Here are a small network's activations along a few directions, averaged over the inputs that share one value of a field.
Related values have similar rows: they may be neighbours, one step apart, or belong to one group.
Strong random noise was added to every row along 11 fixed directions; ignore it. To show where, here is one row again and again, with new noise each time:
[ 111  353   29   14 -315   48 -225 -250 -361  133 -176  124  296 -151
 -199 -294  -97   81  175 -160  -94]
[-520 -221  -30 -117   -3 -100  124  153 -102  117  180  377 -181 -188
 -164  -23  -62  491  286 -207  174]
[-336   39  -14  356 -127 -237  223    4  186 -480  323  521  374  213
 -386  164  100 -358    9  408 -150]
[ 128  299  -72  371  428 -253 -524 -203  605  285  220   95  251  472
 -221 -481  781 -313 -290   59  -58]
[ 233 -218 -174   73   19 -301  382   55 -542    9  299  -89  116  203
 -219  182 -359 -224   -4  413  -50]
[   4 -232 -414 -102  508 -237 -479 -613  272  458  300  456 -823  -14
  120 -228  760  139   47 -315 -374]
[-680  511  364 -102 -630  474 -350 -784  557 -570 -319  111  355 -194
   43 -302  316 -966  -27  593 -240]
[ 335   66 -519   41  641 -198  562  223  296 -382  606  938 -411  -70
 -212   77  -83 -330 -186 -483 -217]
[-356 -254 -371 -256 -281  162    3 -476  -99 -208 -158  332 -480 -599
  164  -82  293 -445   46 -287   44]
[-595 -485 -217  -96  -51 -247 -369 -315 -640  126  -50 -171 -236 -457
  343 -183  550 -348  -24   71   32]
[ 127   38 -260  151  293  -57 -260 -248  201   91  322 -202 -161  355
  119 -386  576 -456 -241  459  -14]
[-490  122  -97 -333 -396  325  121 -278  -11 -402 -240  269  -81 -685
   77 -285  -20 -769  -40 -193  167]
[-697 -367  -55  224   70 -274  315  493  391  -43  283  510  132   91
 -460  123  180  371  110 -195  508]


C, 15 values:
c9: [-598 -145  380 -222  219   80    0  216 -145   51  -13 -315 -168 -117
  240  -64 -155  268   27   69  109]
c6: [ 121  255  102 -262 -291   97  257  350  261  213 -176  -93  174  -33
 -192 -420 -344 -293   42   23  373]
c11: [-605  131  723 -462  432  194  -11 -240  955 -159   71 -156    9  180
  226  345 -359 -333 -165  669 -518]
c2: [-250  316  403  165   42 -146 -340  152 -280   89   74  265  164  -63
   -9 -153  -52  429  332   37 -279]
c14: [  86 -298   42  648 -280 -149 -194  730 -495 -430 -222 -502  632  189
  283  460  295  680 -115  133  187]
c1: [-610  -45   65   80   73   12  221  685   12 -534  -23  -32  196 -347
  187 -216  -34 -630 -328 -268  352]
c8: [-241  -76  290 -132  -80 -160 -146   63  102  476   22  125  -11   62
 -238  208 -238  817  269  -23 -121]
c10: [ 301  250  216 -183   29  385    7  114  716  -31 -436 -352   22  -38
  187 -208 -111 -263 -364 -434  389]
c12: [ -54  250 -255   83 -179   78  667  880  268 -207  126  554  217 -211
 -342 -159 -272   92   33 -496  665]
c15: [ -14 -138 -343  130 -893  128    7 -315 -676 -410 -429  147   -8 -659
   38  241  177 -203   95 -262  131]
c7: [-405  118  134   37 -557  405   21 -201  254 -333  -66  268  116   26
 -227   40  -43  272  317  260   49]
c4: [ 257  343  123  -14 -500  568   97  -40 -334 -354 -122 -250   29  -93
  293  167 -199  194  314  429 -103]
c5: [ 176  260 -138  -27 -245 -270  -27   20 -437  -68  -92  387  235 -158
 -218  -41 -351  -52  117 -374 -366]
c3: [ 383 -148  -73  192 -481  161 -298 -628  254  281 -339 -396 -261  363
  -61   51  365   72   15  229  207]
c13: [ 149  363  182  191 -321  201 -190  149 -192 -290 -464  -91  414 -268
  257 -223   -7 -194   42 -266   24]
Each value of C is a pair of two hidden parts, and every pair occurs once (5 first parts, 3 second parts).
c12 and c8 share the first part; c12 and c6 share the second. Which value has the first part of c6 and the second part of c8?
Answer: c14
c15 and c4 share the first part; c15 and c10 share the second. Which value has the first part of c10 and the second part of c4?
Answer: c13

L, 11 values:
l5: [ 247 -174    5   -6  305   74 -107 -283   82   43 -393 -555  298  -48
  125  344  150 -597 -527 -194  -27]
l9: [ 596   66 -332  418 -580  193  251 -373  330 -653 -176  394   -2  244
 -133  556  157 -183   52   63 -235]
l3: [ 195   22 -226  137  -14 -335 -247 -152  208  357 -228  135  243  -95
 -345 -407  402 -491 -286 -561  252]
l6: [  59  447   70 -250  348  298  283  272 -170 -533  146 -167  177 -297
  228 -172 -440 -899 -351  173  -46]
l4: [  41 -143  -32 -160  321  -30  -49  -92 -357  110  243 -501 -166   79
  278 -123  -46 -398 -178  517  -96]
l10: [-395 -402  234 -226   24 -156  -60  -81  399  732  -47 -175 -192  157
 -254  -12  -17  372  117   -7  382]
l1: [ 227  155 -209 -138   37   82 -299 -394  125   49   -5  136 -534 -108
  245 -272  356  -25   17 -162 -228]
l2: [ 288 -362 -162 -221 -258  -76  -14 -401 -615  185 -242 -441 -313 -204
  325  130  -14 -398  -30  224 -207]
l8: [-361 -331   83 -366 -228  410  300 -233  325  -50 -103 -174 -287  -25
    7  299 -227   36  176  306  193]
l7: [-207  -18 -180  118 -352  109   38 -252  725 -202   17  539 -242   81
 -184 -100  448 -148  131   21  106]
l11: [ 256  140  -78 -190  466 -434   64  -42  259  547  640  289 -447  457
 -234 -429 -252 -141   57  325 -288]
L is arranged as 3 separate groups.
Which other values are in the same group as l9? Give them in the order they are listed.
Answer: l1, l2, l7, l11
Which other values are in the same group as l3? Give them in the order they are listed.
Answer: l10
